A small network was trained on made-up records. Each row is its average activation on records with the value named, seen along a few directions.
Values that are neighbours, or in one group, have similar rows; names and order tell nothing.
In the rows, 500 means zero.
Random noise pushes rows far along 2 fixed directions. That doesn't count. These rows show it; they differ only by the noise:
[445 629 562 601 438 837 356 764 529 522 659 270 705]
[419 496 398 511 499 425 524 507 604 482 546 616 432]
[418 551 450 554 473 566 477 583 593 517 590 502 528]
[438 425 355 445 535 289 547 457 586 408 492 717 333]


Field Kuz:
c9: [485 565 635 632 427 850 178 748 269 628 535 357 737]
c11: [420 534 449 632 669 295 743 180 680 424 402 546 407]
c5: [596 318 465 337 567 434 339 740 368 140 422 502 391]
c2: [617 367 651 292 542 709 268 677 459 393 549 131 684]
c4: [549 588 521 484 518 601 508 547 423 560 524 360 461]
c16: [567 538 521 536 470 450 549 455 549 542 420 557 361]
c10: [602 495 462 375 438 522 461 394 600 647 586 401 676]
c12: [358 500 585 599 627 564 613 327 494 358 504 362 461]
c15: [399 608 464 575 447 403 598 470 429 882 416 758 491]
c3: [453 632 420 786 444 687 665 449 671 811 674 488 612]
c8: [404 552 577 575 429 412 397 610 449 637 466 650 555]
c7: [586 428 536 361 408 318 571 340 655 692 563 572 410]
c13: [677 462 532 135 423 493 380 587 412 385 437 399 521]
c1: [412 601 540 746 499 578 752 262 569 504 617 369 566]
c6: [560 469 549 570 669 593 618 343 487 190 464 496 462]
c14: [416 578 414 606 300 402 513 574 409 765 371 687 551]
Kuz is arranged as 4 separate groups.
Which other values are in the same group as c4? Give them in the order they are listed.
Answer: c5, c16, c3
Which other values are in the same group as c9? Give them in the order they are listed.
Answer: c15, c8, c14
Which other values are in the same group as c1? Give them in the order they are listed.
Answer: c11, c12, c6

Field Fuv:
l12: [684 527 548 329 397 480 607 396 439 629 487 435 428]
l9: [408 553 452 648 425 504 445 709 495 587 507 643 429]
l24: [325 430 525 534 563 642 431 554 598 243 632 359 606]
l10: [565 434 402 435 472 402 561 284 713 458 628 394 404]
l4: [528 500 727 508 394 571 378 542 234 740 512 512 687]
l22: [717 530 604 293 408 509 345 741 220 439 308 515 474]
l17: [524 573 512 518 549 564 566 504 382 263 477 298 385]
l8: [639 490 685 372 472 655 465 500 442 330 522 137 502]
l3: [593 482 657 451 545 394 600 221 478 425 414 422 517]
l16: [585 580 399 415 304 539 421 762 496 606 497 536 495]
l7: [592 452 575 471 757 535 511 437 241  94 395 375 522]
l13: [393 633 607 879 602 649 535 415 421 572 533 439 595]
l23: [345 475 457 595 459 645 389 739 635 599 545 623 638]
l6: [425 488 484 499 544 377 427 627 246 442 270 687 370]
l5: [362 547 288 572 549 343 842 311 781 503 666 699 331]
l20: [494 327 457 441 678 586 262 792 353  22 472 498 510]
l19: [589 354 351 231 563 374 387 446 631 581 596 536 577]
l15: [620 630 639 580 592 822 457 781 215 198 405 309 553]
l21: [656 270 584 220 650 644 133 724 440 107 548 188 649]
l11: [585 637 481 455 340 585 548 521 764 783 670 360 552]
l1: [483 452 429 601 492 585 536 657 549 305 490 551 351]
l14: [361 583 526 542 297 611 309 723 661 860 705 463 746]
l2: [510 428 628 586 555 550 319 592 170 438 290 528 610]
l18: [760 297 679 203 614 454 348 496 179 422 313 316 552]
A value of Fuv combines one of 6 hidden first parts with one of 4 second parts; all combinations occur once.
Changing only the second part turns l23 into l9. l21 has the same second part as l23; what does that change turn l21 into?
Answer: l10
Changing only the second part turns l22 into l14. l17 has the same second part as l22; what does that change turn l17 into?
Answer: l24
Changing only the second part turns l6 into l2. l8 has the same second part as l6; what does that change turn l8 into?
Answer: l3
Changing only the second part turns l18 into l19. l13 has the same second part as l18; what does that change turn l13 into?
Answer: l20

Field Rik:
m15: [547 560 644 447 380 632 294 684 276 580 485 386 744]
m16: [632 521 826 529 399 872 196 817 245 564 475 152 728]
m11: [403 500 600 566 640 447 596 410 436 346 374 468 499]
m10: [515 386 432 600 720 445 554 348 406 276 458 563 355]
m1: [508 565 515 600 550 449 695 337 436 380 433 516 370]
m5: [585 374 508 287 610 531 375 628 544 246 601 346 591]
m9: [518 561 517 652 431 721 299 748 504 519 588 476 725]
m14: [672 417 511 188 504 489 389 549 452 281 531 382 365]
m4: [461 493 539 563 602 563 545 551 426 181 442 488 444]
m8: [451 522 377 570 436 479 536 648 573 633 593 631 430]
m13: [743 335 555 190 499 436 282 740  98 300 268 408 425]
m7: [475 556 439 432 512 518 379 772 487 422 417 541 499]
m6: [510 303 379 370 491 182 619 208 656 508 488 578 358]
m12: [702 440 558 311 571 578 483 443 538 246 560 293 513]
m2: [503 530 496 565 397 512 623 339 491 852 503 627 548]
m3: [423 456 524 432 545 534 270 791 410 362 528 524 482]
Rik is arranged as 4 separate groups.
Which other values are in the same group as m2? Give them in the order they are listed.
Answer: m15, m16, m13
Which other values are in the same group as m11? Give them in the order they are listed.
Answer: m10, m1, m4
Which other values are in the same group as m9? Give them in the order they are listed.
Answer: m8, m7, m3
